These are the activations of a small neural network, seen along a few directions. Each row is one input.
In each table, some parts of the input vary, and every possible input appears once, in random order.
A made-up example of a description, with smaller parts first: line(4) and (point or ring(11) or (values(3) and ring(8))).
Shared parts are said once, and a part with two or three values counts as separate values.
(in the rows, 128 means zero)

Other details of the inputs vary at random and push rows far along two fixed directions, the same in every table; ignore that.

Rows:
x1: [134 119 137 156 110 121 134  72 139 105 118 143 116]
x2: [119 132 117 118 140 112 137 139 130 131 125 124 132]
x3: [137 114 132 149 102 143 133  96 113 102 145 123 132]
x4: [111 143 131 115 145 135 109 144 130 138 115 139 139]
x5: [163 113 102 191 104 140 106 103 179 122 121 162 151]
x6: [164 102 111 157 136 155  93 176 142 155 111 147 135]
x7: [133 125 140 119 145 133 131 142 127 125 118 124 126]
x8: [122 129 106 123 145 113 140 131 110 126 135 127 137]
x9: [127 106 137 113 145 107 127 148 122 154 128 111 117]
x10: [175  97 103 162 138 144 119 171 144 139 124 136 139]
x11: [ 99 133 156  97 129 127 124 134 105 134 116 117 107]
x12: [ 88 146 160 126  78 145 107  80 130 111 136 127 132]
x13: [111 123 127 114 137 100 121 132 133 152 132 117 130]
x14: [120 140 126 116 145 126 128 140 135 128 123 128 141]
x15: [119 130 126 119 119 140 115 153 128 134 135 122 142]
x16: [110 122 125 108 144 104 112 148 130 161 129 120 129]
x17: [121 126 151 138 107 123 128  82 143 114 111 135 109]
x18: [109 139 132 135 110 113 138  75 133 106 131 134 129]
x19: [156 145 106 167 107 147 110 112 176 130 109 169 129]
x20: [154 105  99 187 125 105 106  78 175 141 121 166 142]
x21: [115 132 153 103 139 129 148 129 111 110 133 107 123]
x22: [152 136 114 128 129 143 153 143 104 115 140 121 119]
x23: [168 101 101 155 157 121 125 163 148 146 105 146 125]
x24: [ 85 124 167  80 132 112 122 137  92 151 136  97 106]
x25: [ 76 154 153  89 120 120 122 118 110 130 124 117 119]
x26: [116 140 127 111 147 123 140 139 126 120 132 120 142]
x27: [101 138 139 104 106 130 147 121  98 104 163  98 142]
x28: [128 126 142 116 145 136 121 144 127 129 114 129 124]
x29: [141 120 126 120 157 129 144 149 111 120 130 121 133]
x30: [119 115 107 118 153 100 135 136 107 147 148 117 140]
x31: [150 104  93 151 156 102 114 151 156 163 123 142 142]
x32: [139 120 124 127 152 131 142 131 105 115 132 125 134]
x33: [124 138 124 156 117 128 128  61 140  97 130 151 145]
x34: [119 160 124 104 118 133 160 135 107 109 151 111 128]
x35: [133 154 117 117 123 138 140 151 134 128 131 126 128]
x36: [ 86 138 164 153  76 113  91  16 162 124 118 152 117]
x37: [177 125 102 151 139 151 117 175 151 147 107 150 119]
x38: [115 113 162 154  90 109 124  37 153 112 128 134 110]
x39: [120 139 121 114 148 123 143 135 117 116 138 122 146]
x40: [ 81 177 158  78 102 143 139 125 100 117 142 107 116]
x41: [168 138  80 154 136 138 137 150 134 128 132 150 142]
x42: [130 155 118 112 124 135 151 150 125 120 140 119 129]
x43: [117 123 153 109 110 142 135 140 109 119 142  98 123]
x44: [164 132 113 148 133 156 111 163 143 147 107 152 117]
x45: [159  91 112 179 131 112 117  85 146 138 123 155 127]
x46: [122 107 139 110 144 110 116 150 122 158 124 116 114]
x47: [149 119  93 146 154 121 103 164 158 158 100 157 136]
x48: [151 137 120 126 127 141 153 148 114 116 137 120 117]
x49: [114 134 154 113 137 141 115 130 120 128 113 130 121]
x50: [102 150 156 145  93 134 109  44 163  99 114 153 130]
x51: [119 133 117 110 146 113 130 155 129 141 120 123 131]
x52: [147 139 127 116 130 144 144 165 123 130 126 117 113]
x53: [127 120 132 110 145 123 124 158 121 143 111 124 113]
x54: [148 138 126 124 125 142 150 151 124 120 131 118 114]
x55: [113 124 152 108 107 138 149 122  91 102 158  93 126]
x56: [124 129 124 122 119 136 125 151 129 130 139 117 144]
x57: [131 126 116 158  97 137 126  86 130 104 146 137 149]
x58: [114 124 136 106 137 118 154 122  87 115 138 108 117]
x59: [132 116 139 123 119 147 117 154 122 132 130 116 126]
x60: [132 102 128 119 150 105 139 142 109 145 141 111 123]
Description of these inputs: values(2) and line(5) and line(6).
Question: The inputs of x20 and x60 match in every part but the values(2) part. If x36 is changed in the same way as x20 into x60, which row does it become?
Answer: x24
Question: The inputs of x1 and x18 match in every part but the values(2) part. If x9 is changed in the same way as x1 into x18, which row does it become?
Answer: x13
Question: Which other rows does x52 become when the values(2) part takes its other values? List them by row number.
Answer: x35
Question: Which other rows does x57 become when the values(2) part takes its other values? List them by row number.
Answer: x3

Rows:
x61: [115 104 115 118 145 105 107 143 115 151 140 133 134]
x62: [120 134 108  82 160 114 155 155  87 133 126  98 117]
x63: [138 148  97 139 124 134 116 127 125 119 144 154 157]
x64: [ 86 143 154  87 126 119 139 176 109 138 124  99 125]
x65: [ 91 150 188 126  86 128 113  48 159 122 125 122 117]
x66: [163  97 118 142 169 117 132 149 130 143 138 123 147]
x67: [152 124 136 129 147 149 148 162 128 110 128 121 120]
x68: [165 121 107 137 130 134 104 140 159 133  98 160 121]
x69: [107 128 121 101 154 104 160 164  79 141 131 108 120]
x70: [ 81 114 125  88 150 106 120 164 107 158 144  98 143]
x71: [172 113 102 171 153 126 144 132 153 111 126 146 141]
x72: [125 102 112 147 139 115 111 113 117 151 123 135 125]
x73: [122 138 135 155  95 151 138  63 122  76 152 131 154]
x74: [101 161 150  63 154 137 170 180  73 127 137  87  92]
x75: [108 155 124  91 158 113 171 149  85 123 142 100 109]
x76: [143 118 122 131 137 122 118 177 131 146 111 150 123]
x77: [104 131 135 100 153 107 132 136 132 158 142 110 142]
x78: [136 101 122 128 141 125  88 167 127 159 120 141 124]
x79: [ 56 162 164  80  83 111 147  43 127  85 136  96 124]
x80: [164 117 109 134  83 140 146 170 131 149 160 100 104]
x81: [ 86 166 117  85 133 133 139 163  99 125 158  96 166]
x82: [ 63 167 185  79  73 133 135  59 131  89 122  94 109]
x83: [146 145 114 148 119 169 120 132 121 128 119 151 130]
x84: [168 101 114 128 148 148 129 167 134 119 110 125 129]
x85: [ 98 142 171 144  78 132 135  54 122 102 110 139  95]
x86: [ 92 102 148  75 153 111 145 165  61 126 162  67 139]
x87: [108 120 167 169  75 117 145  17 140  71 131 138 130]
x88: [135 151 106 134 129 161 107 180 145 142 122 135 157]
x89: [154 106 110 135 140 124 141 119 134 105 122 124 141]
x90: [165  94 126 170 131 138 124 150 144 123 107 148 131]
x91: [142 127 101 121 136 110 123 118 140 123 119 144 132]
x92: [148 143 121 194  95 115 115  26 191  95 115 189 123]
x93: [123 128 131 109 159 111 143 127 103 154 138 113 120]
x94: [154 119 132 122 154 126 107 162 140 163 124 142 122]
x95: [103 145 142  49 147 135 157 173  69 129 125  80  98]
x96: [121 159 162 138  89 135 127  65 156  95 122 153 102]
x97: [169 129  76 186 154 119 114 140 198 144 103 172 151]
x98: [148  98 116 164 134 137  90 133 134 158 102 149 115]
x99: [ 93 171 172 133  81 137 130  60 166  95 118 129 112]
x100: [ 93 131 125 110 136 102 143 152 124 139 129 117 142]
x101: [161 141 103 155 119 161  98 148 147 131 122 172 145]
x102: [101 106 183 145  77 139 108  44 126  89 130 116 117]
x103: [ 72 131 178 131  73 128  94  53 146 117 122 121 118]
x104: [187  91 128 171 152 142 108 142 160 144 113 148 134]
x105: [143 126 139 120 152 134 124 145 116 159 119 123 108]
x106: [160 118  90 138  95 115 156 158 122 148 175  96 120]
x107: [182 101  90 178 162 109  96 127 178 167 117 182 142]
x108: [172 132  71 181 141 146 115 134 136 138 120 169 153]
x109: [180 110  99 178 134 180 113 156 149 119 120 160 154]
x110: [ 83 137 139  63 147  93 160 176  71 131 153  97 126]
Question: The inputs of x93 and x105 match in every part but one. If x73 is changed in the same way as x93 into x105, which row does it become?
Answer: x109
Question: The inputs of x81 and x88 match in every part but one. If x61 is changed in the same way as x81 into x88, which row does it become?
Answer: x78
Question: What do these inputs look like to the network?
Answer: values(2) and (point or (line(4) and line(6)))
Question: Which other rows does x82 become when the values(2) part takes its other values? List them by row number.
Answer: x79
Question: Which other rows does x99 become when the line(4) part takes its other values? List them by row number.
Answer: x67, x74, x96
